Here are a small network's activations along a few directions, averaged over the inputs that share one value of a field.
Related values have similar rows: they may be neighbours, one step apart, or belong to one group.
In the rows, 500 means zero.
Random noise pushes rows far along 21 fixed directions. That doesn't count. These rows show it; they differ only by the noise:
[556 621 665 697 407 421 558 478 456 353 499 414 455 544 588 344 626 430
 687 461 310 521 337 584 379 555 524 418 406 566 452 464]
[521 541 432 418 499 590 399 436 373 550 481 411 457 582 632 592 352 430
 524 542 822 391 477 786 431 423 569 730 410 422 474 585]
[540 584 479 607 455 581 405 448 391 409 509 520 479 605 427 333 575 545
 568 497 437 567 408 501 593 514 474 529 499 551 500 518]
[360 450 592 327 545 464 507 453 678 591 411 612 410 568 559 455 509 644
 279 532 427 641 537 351 567 501 452 455 747 531 378 508]
[411 433 531 600 509 570 587 498 418 409 461 540 437 558 586 527 519 505
 372 583 718 499 623 514 468 508 443 602 624 480 343 537]
[455 525 397 597 701 460 459 432 485 488 526 646 422 506 521 559 533 678
 653 834 549 548 597 677 496 531 400 425 592 413 453 431]
[331 444 468 550 323 444 458 579 452 377 701 587 519 444 397 320 506 451
 387 580 413 220 681 511 426 325 490 379 582 470 628 434]
[560 604 579 686 436 456 604 434 357 375 532 536 361 514 491 458 592 525
 463 556 353 549 508 538 482 569 652 533 551 509 515 467]
[724 559 578 463 465 542 570 605 441 494 643 486 377 404 409 662 364 477
 359 502 490 627 679 373 520 467 559 464 440 404 504 615]
[636 520 603 417 440 590 336 545 324 462 640 267 493 523 557 498 627 551
 388 471 526 407 424 478 546 440 517 578 699 562 498 701]
[520 456 465 506 385 532 536 568 320 576 565 500 425 421 342 514 525 360
 398 357 577 524 459 219 638 588 591 625 488 453 572 558]
[501 439 384 384 466 427 497 432 535 528 505 569 642 522 588 682 506 443
 585 521 320 545 441 423 628 567 438 475 507 462 484 602]
[373 513 509 454 483 395 428 453 436 557 361 649 441 543 509 321 390 515
 336 396 542 484 407 377 545 516 573 605 574 550 561 468]
[521 531 431 573 555 390 392 466 218 406 453 556 537 449 526 341 677 355
 498 619 518 623 296 631 411 482 532 646 171 521 336 398]
[638 549 338 462 352 436 520 379 639 534 516 520 568 396 668 594 480 379
 454 513 325 468 475 498 453 567 670 422 391 530 665 358]
[885 644 440 663 519 643 570 543 587 526 567 316 630 367 543 686 442 649
 465 386 365 468 690 446 428 541 677 516 582 622 773 602]
[452 384 492 496 494 490 557 545 454 436 668 665 502 391 529 494 434 448
 352 455 476 580 682 468 440 472 407 562 587 444 634 507]
[528 529 418 447 442 630 453 449 541 537 488 589 521 477 451 378 702 535
 252 472 359 528 469 497 466 641 656 612 563 544 669 447]
[449 491 525 444 364 320 643 418 434 276 517 641 297 539 426 380 528 656
 447 564 402 342 531 685 414 466 763 405 470 518 395 480]
[442 628 529 307 485 438 517 733 603 774 507 363 496 524 338 373 520 298
 582 379 484 620 362 688 475 506 426 673 345 339 622 386]
[647 698 605 515 468 428 345 626 357 504 553 489 440 453 357 431 405 434
 552 562 621 532 420 571 449 595 603 482 445 594 558 457]
[470 639 686 625 565 307 621 530 461 521 518 362 421 493 447 615 476 578
 566 642 382 489 548 592 549 432 572 432 665 490 479 419]
[513 681 633 351 312 312 327 493 501 564 467 475 350 495 580 385 463 417
 257 653 523 364 389 527 409 524 767 412 600 620 493 349]


Values of P:
p13: [490 524 412 624 439 520 460 529 451 497 622 518 477 553 446 520 590 448
 631 792 444 568 617 552 529 436 428 480 524 468 375 435]
p7: [465 570 436 606 430 448 447 592 496 452 515 606 505 495 408 362 489 500
 448 591 543 383 636 523 468 533 509 435 602 567 630 359]
p9: [647 712 457 584 443 580 439 428 656 564 338 610 430 697 601 317 515 583
 468 503 276 693 496 435 445 580 588 632 499 585 445 571]
p6: [349 450 594 343 540 511 444 467 705 436 433 536 707 493 445 456 420 642
 371 399 370 373 548 708 326 438 594 447 549 688 575 490]
p3: [513 467 591 613 439 486 612 555 601 452 519 413 622 483 581 382 536 275
 706 177 397 583 366 516 415 618 356 500 397 603 696 412]
p8: [390 287 282 373 395 389 567 504 425 401 723 427 500 575 438 456 673 666
 593 466 350 193 550 580 636 302 442 488 743 385 552 593]
p5: [507 421 769 466 461 649 469 422 357 407 595 585 574 484 485 666 503 315
 463 267 472 808 408 373 564 697 467 631 607 692 531 646]
p10: [463 431 550 396 453 526 479 552 510 430 485 496 462 581 429 387 453 560
 702 455 670 402 484 601 388 465 523 480 433 625 254 638]
p12: [529 480 452 479 531 281 578 485 423 512 633 605 431 298 540 484 511 376
 545 471 362 607 434 580 420 548 538 520 357 394 709 332]
p4: [505 530 684 494 455 478 417 484 292 410 578 455 544 457 391 580 457 394
 393 409 347 392 388 408 614 530 620 469 570 475 710 525]
p1: [552 554 563 398 579 469 383 400 494 460 272 459 507 473 458 473 479 561
 145 545 569 460 318 385 650 464 623 347 432 575 447 286]
p11: [331 318 542 513 364 554 566 354 524 451 628 560 343 612 662 421 544 541
 607 331 420 412 551 411 517 485 413 500 710 432 562 618]
p2: [506 450 448 551 496 503 643 553 394 468 500 580 506 527 324 612 472 477
 703 476 528 542 539 519 541 550 549 597 335 445 368 638]
The values of P form a tree with 4 forks.
Q: Which values are neighbours of p1? Give them in the order they are listed.
A: p6, p8, p12, p4
Q: Which values are neighbours of p13? Give them in the order they are listed.
A: p2
Q: Which values are neighbours of p3? Give them in the order they are listed.
A: p7

Values of B:
b11: [619 594 542 681 588 429 451 591 503 402 424 473 626 449 493 529 526 455
 607 633 508 463 413 460 524 657 364 274 506 556 561 337]
b8: [506 532 608 618 560 495 480 573 583 427 435 538 637 487 531 577 500 465
 491 611 408 460 497 431 485 615 338 283 569 473 548 427]
b4: [576 451 372 399 561 511 408 379 449 531 488 619 439 419 609 442 514 564
 578 383 550 499 398 582 320 600 691 624 346 578 575 577]
b5: [513 498 502 509 482 538 641 610 591 453 362 448 564 582 611 633 582 420
 417 573 592 386 574 601 382 594 422 494 431 360 376 536]
b10: [516 445 426 428 379 512 470 579 495 537 665 512 539 336 540 523 623 264
 354 514 467 469 495 470 411 587 501 529 463 429 669 442]
b7: [504 350 427 446 599 656 443 369 498 530 480 353 449 388 642 545 605 506
 480 477 882 482 324 493 541 574 455 515 480 482 484 388]
b3: [521 458 515 284 393 348 589 478 478 513 665 470 413 442 500 610 495 465
 532 462 477 555 482 673 548 545 606 543 593 531 584 440]
b1: [511 605 500 526 402 647 440 618 542 402 487 423 560 587 334 329 471 543
 429 526 716 379 579 661 456 422 497 463 507 608 457 443]
b2: [483 508 754 473 396 443 481 674 434 440 471 344 597 518 442 515 600 263
 462 480 631 558 314 401 560 633 412 461 557 638 348 440]
b9: [677 477 410 425 483 554 584 407 648 421 508 460 456 456 555 483 574 630
 480 480 481 622 494 549 491 506 582 402 410 590 426 431]
b12: [419 566 570 455 540 556 405 538 470 495 374 570 556 582 290 330 417 484
 370 459 552 593 452 557 561 392 480 615 371 538 453 426]
b6: [613 517 419 552 409 579 474 429 401 477 478 374 526 594 626 506 516 482
 577 400 439 406 488 480 443 374 603 623 336 518 382 742]
b13: [483 289 474 395 447 516 597 522 391 321 578 526 542 488 475 526 487 520
 528 333 657 379 506 556 503 485 478 545 448 510 450 654]
The values of B form a tree with 4 forks.
Q: Which values are neighbours of b10? Give them in the order they are listed.
A: b9
Q: Which values are neighbours of b6? Give them in the order they are listed.
A: b4, b5, b3, b13
Q: Which values are neighbours of b12? Give them in the order they are listed.
A: b2
